Each row has a name. Each piece below is followed by the name of the row it came from, unless a question asks for something else. Each question is about the rows just above it.

(11): [65 -33 29 47 -4]
(183): [-8 -8 21 -4 -8]
(103): [42 -18 -7 7 5]
(27): [65 -33 29 47 -2]
(67): [-39 20 12 25 -31]
(25): [32 -1 -33 36 56]
(58): [-14 14 6 6 -3]
(180): [33 36 -18 33 33]
(141): [-45 15 -28 52 -41]
(171): [-39 57 78 -24 44]
(203): [-11 25 117 -14 82]
The value that (180) holds more than once: : [33]
[36 33 33 -18 33] is which row reordered? : (180)
Times [-8] occurs in (183): : 3

(119): [10 0 49 78]
(5): [24 16 63 90]
(54): [63 63 63 63]
The value that (54) holds more than once: : [63]
which: [24 16 63 90] : (5)
The row with [16 63] is : (5)

(75): [79 76 79 -8]
(113): [-87 -82 -44 20]
(30): [-87 -82 -7 20]
How many times does (75) hold [-8]? : 1
which: [-82 -7 20] : (30)

(33): [58 -12 -12 -12 -12]
(110): [-12 -12 -13 58 -12]
(97): [93 22 -36 -41 -9]
Which value appears more than once in (33)? : [-12]
Put [-12 58 -12 -12 -12] back in order: which row is it? : (33)
Put [-12 -12 -12 -12 58] back in order: which row is it? : (33)
[58 -12 -12 -12 -12] is in which row? : (33)
Which value appears more than once in (110)? : [-12]
Which row holds these entries in another order? [-41 -36 -9 22 93] : (97)

(167): [87 26 -19 -33 73 -2 -49 15 -48 -59 -50 -59 31 61 16 43 61 -4 25]
(157): [102 6 4 -27 61 9 -38 6 -70 -65 -74 -74 23 5 -18 55 -29 -7 17]
(118): [-32 -16 12 33 -51 0 39 -10 108 73 84 113 -35 -61 12 -23 43 17 -23]
(62): [6 14 21 43 10 -10 6 0 -23 -32 -30 -30 -58 14 29 -58 65 20 -72]
(90): [64 0 -18 -32 40 2 -2 -16 -51 -25 -47 -49 7 53 -27 -34 -31 -9 42]
(50): [-49 -24 -43 -42 -29 -7 30 -9 24 28 39 28 93 -16 10 95 -73 12 97]
(49): [-65 -29 -30 -63 -42 1 35 4 72 75 49 69 78 -47 0 85 -61 8 67]
(32): [6 -27 -19 -74 4 17 102 6 -38 5 23 55 -65 61 -74 -29 -7 9 -70]
Times [-33] occurs in (167): : 1
Count of [6] in (62): : 2
[17 -7 -29 55 -18 5 23 -74 -74 -65 -70 6 -38 9 61 -27 4 6 102] is which row reordered? : (157)

(91): [-9 -17 -9 -9 -9]
(85): [73 -38 3 -40 -9]
(105): [-9 -8 -9 -18 -9]
Put [-18 -9 -9 -9 -8] back in order: which row is it? : (105)
Where do [-9 -17 -9 -9 -9] appear? : (91)
Which value appears more than once in (91)? : [-9]
Times [-17] occurs in (91): : 1
Which row holds these entries in another order? [-9 -18 -9 -9 -8] : (105)
Which row holds these entries in another order? [-9 -9 -9 -17 -9] : (91)
Count of [-8] in (105): : 1

(84): [-9 -27 -82 46 21 -52 83 -28 -92 58]
(53): [-52 -8 -28 -27 83 58 -92 21 46 -52]
(210): [-52 -47 -49 -6 36 83 -52 -28 -21 -53]
(12): [79 -78 80 -53 80 -55 -47 -48 85 26]
(128): [30 41 -8 -55 -60 30 -38 55 -29 5]
(163): [5 -42 -34 -73 3 90 87 -53 -15 -67]
(106): [-10 -37 -53 35 43 77 77 45 -27 -17]
(140): [-49 82 47 -28 -17 75 -7 -71 -72 13]
(216): [10 -24 -87 -61 -72 40 -71 55 83 -16]
(38): [-36 68 33 -93 31 -84 -91 79 -44 60]
(24): [-32 -29 -80 53 36 59 53 27 -51 -43]
(174): [56 64 -8 -69 -33 -18 2 19 78 -69]
Which row holds [-52 83 -28]? : (84)
[46 21 -52 83 -28 -92 58 -9 -27 -82] is which row reordered? : (84)
Repeated in (53): : [-52]
The value that (106) holds more than once: : [77]
[5 -29 55 -38 30 -60 -55 -8 41 30] is which row reordered? : (128)

(48): [19 -62 -19 16 -45 16 16 -7 29 -61 10 6 -11 -62 67 -62 44 -78 -31 95 -72 -4 -33 -62 1 -40 14 -17 8 -6 13]
(115): [-2 14 -10 29 13 -67 2 -26 -9 -4 30 14 -7 -14 31 -59 -27 -24 -18 -25 -108 35 14 -18 18 -61 35 -7 14 -60 -12]
(138): [-33 6 -40 -45 13 -3 1 16 14 -61 95 -19 16 14 13 10 3 8 -3 -82 25 14 -6 -3 -58 -51 -28 -10 -46 -64 -27]
(131): [-33 6 -40 -45 -6 -3 1 16 -26 -61 95 -19 16 14 13 10 3 8 44 -72 67 15 19 29 -62 16 -78 -17 -31 -7 -11]
(57): [-30 44 -24 -52 8 -69 -23 24 -15 -24 93 -63 29 -6 47 -23 -2 -4 30 -82 25 34 -6 16 -58 -51 -28 -10 -46 -64 -11]
The row with [-3 1 16 -26] is : (131)
Where do [-33 6 -40 -45 13 -3 1 16 14 -61 95 -19 16 14 13 10 3 8 -3 -82 25 14 -6 -3 -58 -51 -28 -10 -46 -64 -27] appear? : (138)
Count of [13] in (138): : 2
which: [-31 -7 -11] : (131)
Put [-72 16 10 3 -11 -78 -6 -19 16 67 -3 -7 95 19 44 -33 6 14 15 1 29 -31 8 -45 13 -40 -62 -26 16 -61 -17] back in order: which row is it? : (131)
The value that (131) holds more than once: : [16]
How many times does (48) hold [-62]? : 4

(55): [-95 -11 -68 -68 44 -68 40 -95 -95 44 44]
(37): [44 -95 -85 -85 -85 44 -11 40 -85 29 -67]
(112): [-95 -10 -68 40 -95 44 -85 -95 -67 29 44]
Times [-95] occurs in (112): : 3
Which row holds these entries in another order? [44 -95 -10 -68 40 -95 44 -85 -95 -67 29] : (112)
Count of [-69] in (55): : 0
[-67 -95 44 29 40 -95 44 -95 -85 -68 -10] is which row reordered? : (112)
which: [44 -95 -85 -85 -85 44 -11 40 -85 29 -67] : (37)

(95): [-1 -12 -20 10 1 12 -27 -5 -15 45 27 7 3 -10 -10 4 -31 5 11 23 34 32 7 -41 -12 -21 -10 3 -28 2 -4 -15 5 -6 52 -9 7 -8 19 -30 12 -21 39 4 -6 23 -51 19 -6 1 18 -11 13 2 -3 5 45 -5 2]
(124): [0 -3 -5 2 0 3 -7 -1 -4 4 7 2 1 -3 -3 -2 -9 2 3 6 17 8 2 2 -3 -6 -3 1 -8 1 -11 -4 1 -1 14 -3 -5 -2 5 -8 3 -6 10 3 -6 21 -8 17 -5 -31 16 -9 11 2 -24 4 40 12 2]
(40): [0 4 7 -3 -1 -4 0 2 -19 -5 -10 -2 -1 4 4 3 11 -1 -4 -8 -12 -11 -3 -2 4 8 4 -1 10 -1 -3 5 -2 -14 -19 3 6 3 -7 10 -4 8 -14 -2 2 -8 4 -7 2 -3 -20 3 -5 -1 1 -2 -16 -5 -1]
(182): [-1 -7 -13 6 1 8 -18 -3 -18 9 17 5 2 -6 -7 -6 -21 3 7 15 22 21 4 3 -8 -10 -7 2 -18 2 6 -10 3 -4 -12 -6 -11 -5 12 -20 7 -14 25 3 -4 15 -6 13 -4 5 11 -7 29 1 -2 4 29 9 2]
(136): [-1 -12 -20 10 1 12 -27 -5 -15 45 27 7 3 -10 -10 -9 -31 -5 -2 23 34 32 7 -41 -12 -21 -10 3 -28 2 9 -15 5 -6 52 -9 -17 -8 19 -30 12 -21 39 4 -6 23 -51 19 -6 1 18 -11 13 2 -3 5 45 13 2]
(162): [7 -5 19 3 45 27 2 2 52 -1 5 -15 -31 -6 18 7 -27 32 -21 -9 -51 -10 -11 1 -10 5 -41 39 10 45 19 3 -10 -15 -28 23 9 1 12 -21 -6 13 4 -1 -30 -17 13 -5 -9 -8 -6 -3 23 -20 12 34 2 -12 -12]
(41): [0 3 30 -3 0 -3 7 1 4 -3 -7 -2 -1 3 2 2 8 -1 -3 -5 -8 -7 -1 -2 3 5 3 -1 7 0 -2 4 -1 1 -13 2 4 2 -4 8 -3 5 -9 -1 2 -6 3 -5 1 -2 -4 2 -3 -1 1 -1 -11 -3 0]
(164): [0 -3 -5 2 0 3 -7 -1 -4 4 7 2 1 -3 -3 -2 -9 2 3 6 17 8 2 2 -3 -6 -3 1 -8 1 -11 -4 1 -1 14 -3 -5 -2 5 -8 3 -6 10 1 -1 34 -3 6 -2 2 5 -3 2 1 -1 1 2 4 1]
(20): [-27 5 8 -4 -1 -39 11 3 6 -6 -12 -3 -1 4 4 4 13 -2 -5 -10 -14 -14 -3 -2 5 8 4 -1 12 -1 -4 45 -2 3 -22 4 7 28 -8 13 -5 9 -17 -2 3 -10 -11 -8 2 -3 -16 4 -6 -1 1 -2 -19 -6 -1]
(133): [0 3 5 -2 -1 -3 8 1 4 -3 -7 -2 -1 3 3 2 8 -1 -3 -6 -8 -8 -2 -1 3 5 2 -1 8 0 -2 4 -1 2 -13 2 4 2 -5 8 -3 5 -10 -1 1 -6 2 -5 2 27 -5 2 -3 -1 1 -2 -12 -4 -3]
(52): [1 5 60 -5 10 -5 12 2 7 -6 -11 -3 -1 5 5 4 13 -3 -5 -10 -15 -14 -3 -2 5 9 5 -1 9 -1 -4 7 -2 3 -47 4 8 3 -8 13 -5 9 -17 -2 3 -10 4 -8 8 -4 -8 4 -5 -1 1 -2 -19 -6 -1]
The row with [-1 -12 -20 10 1 12 -27 -5 -15 45 27 7 3 -10 -10 4 -31 5 11 23 34 32 7 -41 -12 -21 -10 3 -28 2 -4 -15 5 -6 52 -9 7 -8 19 -30 12 -21 39 4 -6 23 -51 19 -6 1 18 -11 13 2 -3 5 45 -5 2] is : (95)
[2 13 45 5 -3 2 13 -11 18 1 -6 19 -51 23 -6 4 39 -21 12 -30 19 -8 -17 -9 52 -6 5 -15 9 2 -28 3 -10 -21 -12 -41 7 32 34 23 -2 -5 -31 -9 -10 -10 3 7 27 45 -15 -5 -27 12 1 10 -20 -12 -1] is which row reordered? : (136)
which: [-1 14 -3 -5 -2 5 -8 3 -6 10 1] : (164)
which: [0 -3 -5 2 0 3 -7 -1 -4 4 7 2 1 -3 -3 -2 -9 2 3 6 17 8 2 2 -3 -6 -3 1 -8 1 -11 -4 1 -1 14 -3 -5 -2 5 -8 3 -6 10 3 -6 21 -8 17 -5 -31 16 -9 11 2 -24 4 40 12 2] : (124)
[-2 -5] is in which row? : (20)
which: [-1 -12 -20 10 1 12 -27 -5 -15 45 27 7 3 -10 -10 -9 -31 -5 -2 23 34 32 7 -41 -12 -21 -10 3 -28 2 9 -15 5 -6 52 -9 -17 -8 19 -30 12 -21 39 4 -6 23 -51 19 -6 1 18 -11 13 2 -3 5 45 13 2] : (136)

(100): [15 6 -9 -30 4 -21 -7 77]
(56): [11 -21 6 6 14 -9 -9 4]
(99): [9 -10 5 -4 -13 -4 -4 5]
(125): [-22 15 4 6 -7 -30 -9 77]
(14): [6 15 -9 -9 4 -21 -5 11]
[-30 -22 -9 -7 4 6 15 77] is which row reordered? : (125)
which: [6 15 -9 -9 4 -21 -5 11] : (14)
Put [4 -21 -5 11 6 15 -9 -9] back in order: which row is it? : (14)
Which row holds these entries in another order? [-7 -21 6 -9 -30 4 15 77] : (100)
Which row holds [6 15 -9]? : (14)
How many times does (99) hold [-4]? : 3

(144): [-49 -19 84 25 66 -13 71 -6 8]
(29): [12 30 66 31 55 10 61 -26 -11]
(77): [-49 -19 84 25 -13 66 109 37 58]
(149): [-13 16 80 36 -31 -31 60 3 16]
(22): [-21 18 84 46 84 -36 78 10 42]
which: [-13 16 80 36 -31 -31 60 3 16] : (149)
[66 -13] is in which row? : (144)

(17): [52 -28 -15 -98 14 9 114 24 45 28 60 0 -28 -32 44 1]
(79): [22 34 -5 55 0 -48 103 -14 -26 -13 26 1 4 -63 -4 -52]
(10): [25 -19 14 -48 -3 7 68 13 31 13 30 -15 -14 -15 31 -7]
(142): [18 -2 -2 15 -24 -19 58 -6 -16 -8 19 1 4 -25 -3 -16]
(89): [12 -10 5 -40 -15 26 -29 9 28 -2 3 2 4 53 15 29]
(63): [32 -20 11 -78 -2 6 83 17 37 18 42 0 -21 -20 33 2]
(127): [22 34 -5 55 0 -48 103 -14 -26 -14 26 1 3 -69 -6 -5]
Times [-13] occurs in (127): : 0
The value that (17) holds more than once: : [-28]

(86): [-1 22 12 -30 -19 -40 -53 -17 -32 -51 -18 -1 -31 21 -49 -1 -42 19 -1 6]
(173): [-5 -28 16 46 -51 47 -3 20 -4 -51 60 44 -3 -59 -3 6 -6 -66 -49 13]
(44): [20 44 46 -59 6 14 16 -28 -3 -6 -51 -3 60 -49 47 -5 -66 -3 -4 13]
(148): [19 -32 -53 -1 -31 -19 12 6 -17 21 -1 22 -49 -1 -40 -42 -51 -1 -29 -18]
(6): [63 5 -26 -22 18 -15 66 -19 -32 4 37 -19 -35 -57 2 -23 -4 40 32 36]
(104): [5 -19 -46 15 61 -16 48 39 -32 -30 25 37 -57 52 -43 -12 -46 41 -30 -37]
(18): [37 5 25 4 -34 24 28 14 11 48 38 19 5 -15 26 19 17 -20 1 -4]
(101): [32 -1 -55 -32 46 -53 -2 -6 -21 -15 68 -20 -52 68 -22 -31 -24 68 39 68]
[-53 -51 -49 -42 -40 -32 -31 -29 -19 -18 -17 -1 -1 -1 -1 6 12 19 21 22] is which row reordered? : (148)
How many times does (173) hold [-3]? : 3
Which value appears more than once in (101)? : [68]
[13 -49 -66 -6 6 -3 -59 -3 44 60 -51 -4 20 -3 47 -51 46 16 -28 -5] is which row reordered? : (173)
Times [15] occurs in (104): : 1

(76): [-79 -10 68 59 76 71 -1 59 78 10 86 18 13 -1 0 73 -4 71 -14 19 73 -1 -54 70 75 80 -74 -79 68 -33 45 -67 13 -79 -77]
(15): [-61 2 64 64 84 0 36 71 80 23 90 25 9 6 2 78 -9 77 -20 20 80 81 -55 75 83 64 -73 -23 73 -37 47 64 6 -81 -83]
(61): [75 80 -72 -25 68 -33 45 -58 -72 2 -79 -10 -2 -4 -12 -68 -1 -66 4 -11 -72 -78 51 -67 -74 -81 74 17 -70 34 -40 64 -31 74 81]
[75 80 -74 -79 68 -33 45] is in which row? : (76)
[-79 -10 68 59 76 71 -1 59 78 10 86 18 13 -1 0 73 -4 71 -14 19 73 -1 -54 70 75 80 -74 -79 68 -33 45 -67 13 -79 -77] is in which row? : (76)
Times [-1] occurs in (76): : 3
which: [-2 -4 -12 -68 -1 -66 4 -11 -72 -78 51] : (61)

(120): [-16 41 -10 57 33 -11 59 -30 -74 -18 -2 66 -8 30 -83 42 -67 62 -76 -34 62 44 -87]
(130): [-62 46 -72 58 47 -62 50 -1 -11 -50 -66 49 -69 45 -7 48 -15 48 -3 -2 35 51 -10]
(16): [-43 40 -39 -58 -58 -73 40 -18 -58 -58 -39 61 -40 -58 -73 33 -73 53 -61 -30 -73 39 -62]
(137): [-40 75 4 -46 0 -26 -20 78 -60 -2 78 -9 -13 58 -32 -55 34 68 -20 -52 -46 75 -10]
(66): [4 63 31 34 67 9 64 68 -74 49 11 26 7 58 -67 53 -55 26 -50 -19 44 31 -62]
(197): [78 -2 75 -20 -10 75 -20 34 -52 58 68 -26 78 4 -60 -13 -46 -40 -45 0 -9 -32 -55]
(109): [-31 -46 -26 -16 -53 0 -56 -81 45 -23 -27 -19 -26 -62 52 -54 49 -27 35 0 0 -19 51]
(178): [-54 50 -42 63 48 -56 50 -17 7 -48 -43 50 -55 45 63 35 -9 66 -2 -3 35 62 8]
(94): [55 -71 64 -12 -67 50 -58 -88 -71 8 64 -4 58 -67 -13 -60 -71 -11 -14 -19 16 -11 -15]
(74): [100 -6 107 -5 2 92 -12 29 -36 59 109 -4 99 3 -46 3 -39 -12 -33 -11 -5 -10 -23]
How many times does (178) hold [50]? : 3
which: [-2 -3 35] : (178)
How many times does (16) hold [-73]? : 4
Count of [45] in (109): : 1
Which value appears more than once in (120)? : [62]
[-55 -32 -9 0 -45 -40 -46 -13 -60 4 78 -26 68 58 -52 34 -20 75 -10 -20 75 -2 78] is which row reordered? : (197)
Which row holds these entries in another order? [-60 -55 -52 -46 -45 -40 -32 -26 -20 -20 -13 -10 -9 -2 0 4 34 58 68 75 75 78 78] : (197)

(156): [-46 -8 -19 55]
(3): [-48 51 30 -110]
(46): [-45 21 -36 38]
(185): [25 98 -36 -58]
(175): [-89 -50 -38 108]
(161): [-94 -94 40 32]
(179): [87 66 30 -110]
(9): [-35 53 -52 36]
(87): [78 -22 74 -65]
(73): [-17 -106 44 61]
Repeated in (161): : [-94]
Which row holds [87 66 30 -110]? : (179)

(34): [12 -5 12 24 -63 -7 24 61 24 -32]
(45): [12 50 13 39 36 -49 -29 37 -100 -65]
(92): [-24 14 -10 97 -86 -93 77 31 34 -76]
(122): [12 -5 12 35 -63 -7 51 -23 26 -46]
Count of [24] in (34): : 3
Put [-46 26 -23 51 -7 -63 35 12 -5 12] back in order: which row is it? : (122)

(64): [-20 -1 -23 -28 34 72 -28]
(212): [-10 13 1 35 7 -7 -12]
(211): [3 6 4 21 -10 -12 4]
(165): [-27 -1 -20 -28 -23 72 34]
(83): [11 20 12 15 23 20 -26]
(145): [-1 9 -20 8 16 15 -16]
(152): [36 45 36 37 35 25 -40]
(65): [-5 -2 -5 -7 4 19 -3]
(117): [-34 -20 -47 -62 26 103 -16]
(78): [-20 -6 -20 25 -19 -20 15]
(170): [8 12 4 -4 23 37 -21]
(35): [-26 -16 -24 -8 -10 15 10]
How many times does (78) hold [-19]? : 1
Put [-28 72 34 -28 -23 -1 -20] back in order: which row is it? : (64)

